Here are a small network's activations along a few directions, averaged over the inputs that share one value of a field.
Values that are neighbours, or in one group, have similar rows; names and order tell nothing.
Strong random noise was added to every row along 14 fixed directions; ignore it. To show where, here is one row again and again, with new noise each time:
[  74  301  153  171 -393  203   69 -161  152  136  100  156 -150 -120
 -128    7 -130  148 -146 -177  393  267 -137  113   96  -72]
[-230   37 -219  127  185 -255  173  170 -340   61  224    1  201   42
  -38  377   37 -144 -450 -118 -406   61  240 -291 -311   72]
[ 146   20 -116 -131  -71   -4 -288 -245    9 -136 -202  -25  245 -280
 -222   92  420 -269  -31  155   57  137 -132 -352  -70  274]
[-742 -164  283  -69 -152 -216  229  128  -62 -435  250 -143 -299   52
   -8   -9  -38  -42 -237  206  284  243   10  115  372   49]
[  99  109  197 -227   -1  253  -98 -184  -89  -19 -164   95   63 -388
  112  -14  -37   -9  200  252  248  360 -134  -77   56  -24]
[  -7  219 -226   98  -29 -110  172  -68  -45  141  165  -74   37 -228
  -98  160  266 -282 -254  -58 -166 -134  198 -221 -175   95]
[  12  -99  -81  134   12 -203  -45  -70  106 -187 -109  153   61  231
  -76 -118  -93  228 -285 -143   69   45  196   92  303 -209]
[ -68  118 -115  114 -298 -169  237  205  558  173  -30 -215 -144  -84
    4 -129 -225   63   -2 -262  197   41  -85    3  186  255]
[-203 -250  206  168  -31   28  -12  252  121   30   53 -375 -202  308
   31   80  221 -142 -127 -142  122  238   72   46    4  120]
[  60  -54 -360  147    5 -122   30 -245   19   43 -510  142  152 -311
   30  -33  306 -172 -318  -99  -31   69   97 -317  340  -47]
[ 118   97  303   40 -209  235  432 -299 -137  228 -279  -84 -427 -345
 -139   89  -72 -105  169   89  -78 -489 -305  107  169    9]
[  52 -146   53  -45  105  110   -7  520  -77   -1  164  283  147  149
  429  -87 -217   89  291  132 -173  -16 -256  -69 -266  -54]
[ 142  101 -153  239 -234  198 -186  -11  135  176  -63  275  117  -10
   61  -22  138   37 -137 -264  309  393 -169 -171   39  -30]
[ 226  -99   48  190   95   11    7   99 -117  280 -299 -227  177  -27
  108  210  172  -99 -522 -136 -158  487  236 -139 -111  -87]
[ -81 -200  232 -209  396   36  -11  -95   23 -301 -291 -100   43 -104
  -28  350 -360  101  389  112   35   63   99   25 -144   24]
[ 389  159  190 -262  -31   40   -6   69 -451  214  522 -194  -13  182
    3 -232  120    8  -25  410 -200 -314 -118  142  -90 -118]


VUPEP, 11 values:
gosa: [-394  289 -401  230   20  -84  349   52 -162  203  235  330  -66 -230
  234   78  -51  -84 -260 -253  -48   35  226 -164  112 -160]
teg: [ 100 -161   17  486 -260  166 -129  -32  194 -331 -161  605    8  281
 -103  214   38  182 -241 -307  291   37 -132  130  -80 -378]
dib: [-150  115  -26  -63  144  -28    0  -20   68 -322  102  340   77 -182
   41   59 -156   11  164  102   41  -44  182   50 -219 -123]
fusek: [-513  149  203 -219  -26   31  326  174 -198   38   51  110 -116 -288
  289  158 -880  423   76   73  458  681 -267  152  220 -108]
raruk: [-107   59   -1  -20 -123   89  139 -121 -486  168  110  -66   -1  -35
 -190  454 -192   83 -148   25   31    1 -454  -12 -169   20]
sopeb: [ -96 -270   45   41 -146 -255  -68   56 -236 -351  -40  -48   80   70
 -174    9  634 -396 -465  319 -379 -235  -84 -199    8  144]
timek: [ 258   75  105  114 -314  -47  344  241  398  118   44 -375 -159 -255
   32  -49  260 -311 -160  127 -222 -403   53  204 -336   27]
kidoz: [ 103 -188 -179  221  281   85 -177   27  203 -259 -223  333  226   71
  161  208   86   29   20 -180   18   84  363   43 -311 -360]
ruf: [  30   43 -465  151  217   74   -5  -83 -628  237  355  282  245  116
  178  287  109    6 -224  -64 -142 -184    5 -111 -282 -396]
turel: [  54 -210  -54    3  133  -46 -306  -55 -157  -58  165 -318  111  407
 -197   89  301  -41 -157  -15  -31  -44   88   72 -154  -17]
zufof: [-267 -162 -163 -111  199 -116 -321 -160  -56 -216  -53  -29  195   33
 -129   53  206 -123    6   18 -142  153  174 -127  -94  215]
The values of VUPEP form a line.
Q: Going along VUPEP from zufof by way of its neighbour ruf, in what order are gosa, sopeb, kidoz, turel met?
A: turel, kidoz, gosa, sopeb
Q: Which values are neighbours of dib? Give them in the order they are listed.
A: teg, fusek

BIKIZ, 11 values:
pesor: [ 443 -186 -353  193 -144  366  -63  536  143  410  140  200  145   51
  572  119  -96   -1  506  -68  280 -152 -813 -248 -354    3]
babip: [ 180  -91  327  -58  138   89 -187 -125 -290 -255   -5   11   32  250
 -166   70  193   18  -87  179  -91  -76  113  127  -19 -223]
sem: [-724  201 -317  242  -86 -102  100 -139 -304 -143  567  561 -219  101
   80 -417  584 -275 -376 -108 -208 -203  504  -27  303 -231]
bipor: [-271 -155 -473 -118  442 -276  -91   58  -75  189  -10 -430   16  224
  109   25  126  -62   32 -186  169  258  330 -199  301  112]
rasup: [  12   52  730  167  -93  396   79 -200  251  146 -196 -209 -468  -66
  -86 -106  124 -151  113 -123 -107  153  423  318   26   71]
muf: [ 190 -165   29  295   73  261   69  215   56  -82 -304  533   47 -138
  313  180 -103    0  155  -46  -46  -66 -150   26 -408 -318]
kisib: [-413  135  -84  -34  186  -22  -22  -28  -14 -185  226  151  186  -89
   11  117 -135  -15   -8  -91 -143  193  285 -157 -268   76]
zapa: [ 229  227 -344  -16  -38  -95 -193 -171  348 -164  314  181  210  -11
   -5 -269  117  123  -28   -4  241 -149  304  164  -13 -290]
rudap: [ 372  -70   14   -2  357  277 -485 -517 -120  124 -530   71  132   50
 -271  147  321 -120  206 -199 -227   18  262  -93 -249   43]
naku: [-150   58  176 -177  125 -169   85  367  468 -134   20 -270  -26 -111
   83  -70 -214  -70  317   27  -37  103  248   28 -205  296]
fik: [-150 -291 -115  567   83  257  -62 -132  166  -81 -295  218 -104  321
 -198  664   -6   56   40 -640  290   35 -131 -122 -103  -40]
The values of BIKIZ form a line.
Q: Going along BIKIZ from pesor by way of its neighbour rasup, in what order are babip, bipor, muf, naku met?
A: babip, naku, bipor, muf
Q: How many steps from neighbour to neighbour lead from kisib to fik, at the fewest?
A: 8

VEP, 12 values:
totig: [ -71  199 -282    8  266 -252  210 -111  211  122  240 -405 -126   26
  -45  101 -103   70 -193 -195  224   51  680  249   -5 -205]
fiv: [ -23  -13  207  -68 -233 -195  166  181  584 -119  -51 -387 -110 -155
  -86  -25 -289   47   50   34  193  103  -20  100   63  323]
gibo: [ 177  113   -8  120   11  209   48 -297 -509  204 -293  409   31  -68
   56 -184  270  -57 -219   -6 -389 -179  -47 -159  204 -293]
lilu: [ 180 -101 -226    3  224 -149   13  -61  147 -151  -50 -138  283 -133
   77  315  -94   42 -100   42   37  -32  309   21 -225 -162]
sibo: [  48  -75 -117  -17  153  -76  137  -47  -66  -54   67  -27  -10  138
  -56  210 -290  192  105  -40   81 -257  -82   26  168 -138]
rizo: [ 226  -49  483  146 -286  337 -109  -89  294  -29 -260 -166 -128   48
 -169   13  106   27  -96  -93  307  273  -87  282 -101  -99]
zezud: [-116  -98 -113   -3 -237  169 -177 -498 -315 -138  186  299 -226  241
  -35 -344   46  290  -10   83  665 -165 -393  290  788 -472]
vukil: [-175 -259   64  230   45  156  -76  155   48 -226  -14  128 -173  190
   91  324  172 -116  112  -94  409  164  -36   47  -99 -158]
kego: [  -8 -165 -361  213  -27 -184  -54  120 -212   72  -89   65  163  -10
  -77  277  342 -240 -248 -103 -124  -57 -156 -340 -198  100]
loniv: [-200  -61  -71  395   13  -41  103   32  443  -44   54  -65 -132   61
  -33  309   21  -88 -185 -385   88  117  417   48 -208   32]
risu: [-147   83  177  453 -109  137  264  219  286  121  126  -43 -397  159
  231 -270  410 -250 -337 -276  -80  -44  543  175  137 -232]
kubob: [  14  -22 -239  122 -163 -212  198  202  316 -130 -122  250  162 -105
  126    5 -206  181 -133  -79  120 -118 -194   61  -33 -188]
The values of VEP form a line.
Q: Going along VEP from zezud by way of its neighbour lilu, in what order are fiv, sibo, kego, loniv met?
A: loniv, fiv, sibo, kego
Q: Which values are neighbours of rizo? Give them in the order they are listed.
A: gibo, kubob
